Each row below holds a small network's activations on one input, seen along a few directions.
In each table, some parts of the input vary, and every possible input appears once, in random order.
Descriptions start from the smaller parts, as in this example, which fits no table here: one of 3 separate values, together with either a single point or one of 9 places along a line or (one of 4 places along a line, together with one of 8 places around a ring).
Shared parts are said once, and a part with two or three values counts as separate values.
(in the rows, 128 means zero)

Table:
R1: [122 199 130 109 115  94 110 129 119 205 147 188 145  75 102 102 165  80
 125 100]
R2: [144 143 108  98 127 141 118  87  98  66 118  48 149 199 104 175  87 152
 124 143]
R3: [107  31 148 159 128 172 157 164 150 123 127 157  83 123 178 117 147 177
 129 139]
R4: [107 197 139  91  96 115 108 130 118 196 142 192 132  67  97 112 157  76
 122 114]
R5: [127 192 114 108 106 109  99 134 133 168 136 198 162  64 107 105 148  43
 120 111]
R6: [114  53 143 181 135 153 167 157 178 101 119 147 104 121 181  96 134 145
 143 147]
R7: [150 145 120 104 151 105 122  86  85 101 121  40 133 196  96 164  92 172
 119 129]
R8: [152 141 104 108 140 121 111  89 109  64 117  51 151 194 101 162  81 137
 118 143]
R9: [158 144 104 121 153 107 104  96 103  82 122  37 142 195  97 167  88 157
 122 130]
R10: [131 203 122 119 121  87 102 137 131 187 138 182 147  67 106 102 156  63
 136 104]
R11: [139 145 117  81 134 126 125  81  86  81 115  52 121 198  95 171  91 173
 118 142]
R12: [109  37 155 177 124 177 155 172 158 117 122 140 101 112 186 116 132 153
 143 146]
R13: [126  49 143 186 148 138 167 164 173 112 126 150  99 126 178 106 144 158
 144 132]
R14: [114 196 124 103  94 127  99 137 123 184 137 183 155  55 113 117 148  56
 127 113]
R15: [119  45 148 174 146 145 173 157 157 132 131 153  94 129 181 107 151 176
 132 128]
Question: The inputs of R7 and R1 match in every part but one. If R8 is changed in the same way as R7 into R1, which row does it become?
Answer: R5
Question: Describe the family of inputs behind these rows.
Answer: one of 3 separate values, together with one of 5 places around a ring
Question: Change only the choice among 3 separate values in R12. List by row number the other rows that result.
Answer: R2, R14
Question: Change only the choice among 3 separate values in R11. List by row number the other rows that result.
Answer: R3, R4

Table:
R16: [121 222  98 108 109 126 122 106 131 152 127 146 181  99 115 133 144  37
 120 112]
R17: [138 148 135  77  97 132 107  84  95  74 113  80 132 198 110 182 102 116
 111 152]
R18: [112  28 155 150 119 164 155 149 140  74  98  81 119 142 179 111 124 162
 119 165]
R19: [161 129  74 211 124 119 111 166 192 107 141 208 159 112 157  48 162  43
 117 107]
R20: [181  72  58 209 180 145 117 151 162  11 121 118 173 180 157 109 126 136
 157 138]
R21: [142  65 136 147 143 155 145 136 128 131 132  86 117 183 164 147 116 187
 130 120]
R22: [104 139 138 147 125 136 122 176 155 173 144 186 116  61 147 120 150 111
 148 157]
R23: [125  76 141 150 147 155 139 149 163  87 129  83  98 151 134 149 115 190
 146 163]
R24: [ 84 119 150  93 123 103 150 141 133 178 142 203  86  87 137 113 184 149
 124  94]
R25: [115  77 143 117 136 140 175 119 115 109 133  97  73 180 140 142 142 224
 122 112]
R26: [121 203 126  79 113 142  87 110  89 182 140 143 135  91  86 112 123  72
  90 128]
R27: [143  59 147 118 154 139 175 124 129 114 134 109  99 164 115 160 127 216
 113 128]
R28: [ 99 115 144 134 128 126 121 163 147 204 149 193 141  86 151 114 154 116
 141 102]
R29: [149 157 115 119 153  91  99  97  76 121 106  53 123 190  93 147  88 159
 104 148]
R30: [120 115 153 156 117 152 148 181 148 161 120 197  95  61 158 101 127  89
 137 140]
R31: [137  50 155 170 123 175 159 137 149  78 106  87  73 144 151 126  98 165
 140 132]
R32: [122 129 112  71 127 123  89  86  78 102 126  63 113 177  92 162  83 131
  91 152]
R33: [150 219 117 113 144  91  93 124  76 196 112 134 136  95  87 118 142  99
 122 139]
R34: [117 116 154 127 121 126 151 118 138 199 153 205 107  73 123 119 165 143
 119 102]
R35: [154 154 109 119 153  62 122  95 108  82 131  52 163 178 105 161  81 160
 151 108]
R36: [136 166  96 104 149 121 137  63 132  61 110  77 163 187 112 171  91 124
 142 138]
R37: [146 210 114 118 124  64 115 122 117 163 145 125 170  82  95 118 139  83
 149  84]
R38: [131 210 140  69  70 130 104 118 117 145 135 161 156  94  88 138 143  73
 141 111]
R39: [ 65  93 163 168  90 152 128 159 154 169 123 185 143  56 177  72 146  90
 137 139]
Question: The inputs of R33 and R29 match in every part but one. If R38 is changed in the same way as R33 into R29, which row does it become?
Answer: R17
Question: Describe the family of inputs behind these rows.
Answer: one of 2 separate values, together with either a single point or one of 5 places around a ring or one of 6 places along a line
Question: Change only the place on the line of 6 in R18. List by row number the other rows that result.
Answer: R21, R23, R25, R27, R31

Table:
R40: [163  79  98 170 142 162 131 139 118  41 104  75 147 185 173 129  97 138
 164 150]
R41: [130 121 125 156 126 118 146 149 165 142 149 211 134 114 143  87 175 101
 136 114]
R42: [127  42 163 182 182 104 131 162 121 184 132  93  70 125 158 105 131 208
 113 122]
R43: [137 108 101 154 139 116 154 158 174 130 138 223 109  97 156 127 178 125
 147  89]
R44: [119 208 161  96 117  78 119 127 112 160 104 150 108  70  82  86 120  71
 149 144]
R45: [119 189 133 107  92 138  93 149  99 178 149 156 137  87  97 147 143  87
 131 109]
R46: [129 150 137  98 108 132  95 135 117 177 141 168 164  84 123 134 144  76
 116 122]
R47: [ 68  48 196  87  91 211 189 113 102 146 125  99  64 156 163 178 118 235
 124 160]
R48: [120 198 140  82 107 114  91 129 123 176 132 145 128  80 113 135 139  78
 146 134]
R49: [151 160 116 129 147 103 152  70 119  95 130  52 159 203 107 178  76 155
 124 121]
R50: [156 155  84  61 156  92 103  64  62 102 128  75 126 208  59 168 112 189
  72 109]
R51: [130  49 108 156 130 167  89 143 167  14 106  82 108 171 122 128  78 132
 112 182]
R52: [ 98 135 128 131 112 125 127 136 133 160 130 166 153  81 133  89 137  65
 124 116]
R53: [154 130 117 160 149 125 156 106 142  61 113  40 174 179 132 153 110 156
 155 126]
R54: [119 147 113 150 122 135 145 139 167 153 139 186 139  80 158  74 163 103
 107 123]
Question: Describe the family of inputs behind these rows.
Answer: either one of 2 separate values or one of 5 places along a line or one of 8 places along a line
Question: A walk changes only the place on the line of 8. It starts at R43 and steps to R41. List the rest of the walk in order.
Answer: R54, R52, R46, R45, R48, R44

Table:
R55: [122 138 120 138 119 129 123 141 147 142 134 164 138  98 137 115 138  93
 130 121]
R56: [125 139 130 131 132 108 122 136 130 164 137 159 125 103 122 113 145 114
 123 113]
R57: [136 163 116 111 133 108 121 118 118 140 129 137 132 121 112 122 140 123
 121 117]
R58: [133 159 113 122 119 121 115 120 132 122 132 141 152 128 112 124 130  94
 131 124]
R59: [115 156 139 113 113 130 127 126 128 151 129 140 127 102 122 125 133 114
 129 130]
R60: [131 147 119 134 124 119 118 135 137 129 126 149 142 106 124 114 130  91
 134 124]
R61: [155  58 127 146 166 134 150 109 107  47 110  28 109 231 134 162  90 219
 135 146]
R62: [106 129 146 122 109 139 128 144 131 172 135 169 121  84 137 118 143 108
 126 125]
R63: [108 145 143 120 111 133 128 133 135 164 136 152 124  95 129 123 137 111
 126 127]
R64: [120 128 126 145 119 133 126 152 151 147 132 176 128  87 146 106 145  94
 135 123]
R65: [142  58 138 132 149 156 143 109 100  47 106  20 111 220 131 165  81 212
 128 161]
R66: [132 152 122 120 131 111 124 128 126 149 131 149 127 110 119 118 146 122
 123 116]
R67: [121 161 130 100 113 130 121 116 111 146 129 132 138 115 114 135 126 111
 121 127]
R68: [151  58 113 152 154 156 139 110 128  29 112  28 125 225 143 164  83 199
 127 155]
R69: [123 129 137 134 129 115 135 144 139 172 141 177 121  96 140 116 153 115
 131 111]
Question: Describe the family of inputs behind these rows.
Answer: one of 3 separate values, together with either a single point or one of 4 places along a line
Question: The inputs of R55 and R56 match in every part but the choice among 3 separate values. If R64 is changed in the same way as R55 into R56, which row does it become?
Answer: R69
Question: A walk changes only the place on the line of 4. It starts at R62 and steps to R63. List the rest of the walk in order.
Answer: R59, R67

Table:
R70: [128 153 113 122 117 133  92 125 118 115 120 110 144 119 105 115 113  98
 120 140]
R71: [123  96 128 149 115 161 128 150 141 106 118 138 136 111 155 116 123 108
 137 142]
R72: [111 175 144  88 100 131 115 110 106 145 128 125 129 120  94 134 123 111
 128 138]
R73: [143 173 110 141 133  97 114 125 146 122 132 137 150 124 109 114 134  92
 143 118]
R74: [124 171 134  91 126 103 115 116 111 171 136 141 121 106 103 142 132 117
 114 115]
R75: [129 109 122 146 139 121 145 146 143 153 135 179 123 102 154 105 157 125
 123 110]
R76: [135  42 136 147 160 147 148 119 115  72 110  43  96 197 148 146  90 214
 115 153]
R77: [114 119 151 122 117 130 136 145 141 165 144 174 104 106 133 137 153 133
 134 120]
R78: [153 102 114 123 158 125 132  94 100  63 115  29 124 218 115 167  87 196
 120 140]
R79: [132 113 128 164 138 123 142 150 152 130 122 150 135 101 157  98 137 108
 142 125]
R80: [143 165 102 121 137 100 126 120 129 147 140 162 148 120 122 124 150 107
 123  99]
R81: [102 119 154 123  97 165 143 137 135 146 136 146 126 112 142 138 138 127
 137 135]
Question: Describe the family of inputs behind these rows.
Answer: one of 2 separate values, together with either a single point or one of 5 places around a ring
Question: The inputs of R80 and R75 match in every part but the choice among 2 separate values. If R74 is changed in the same way as R80 into R75, which row does it become?
Answer: R77
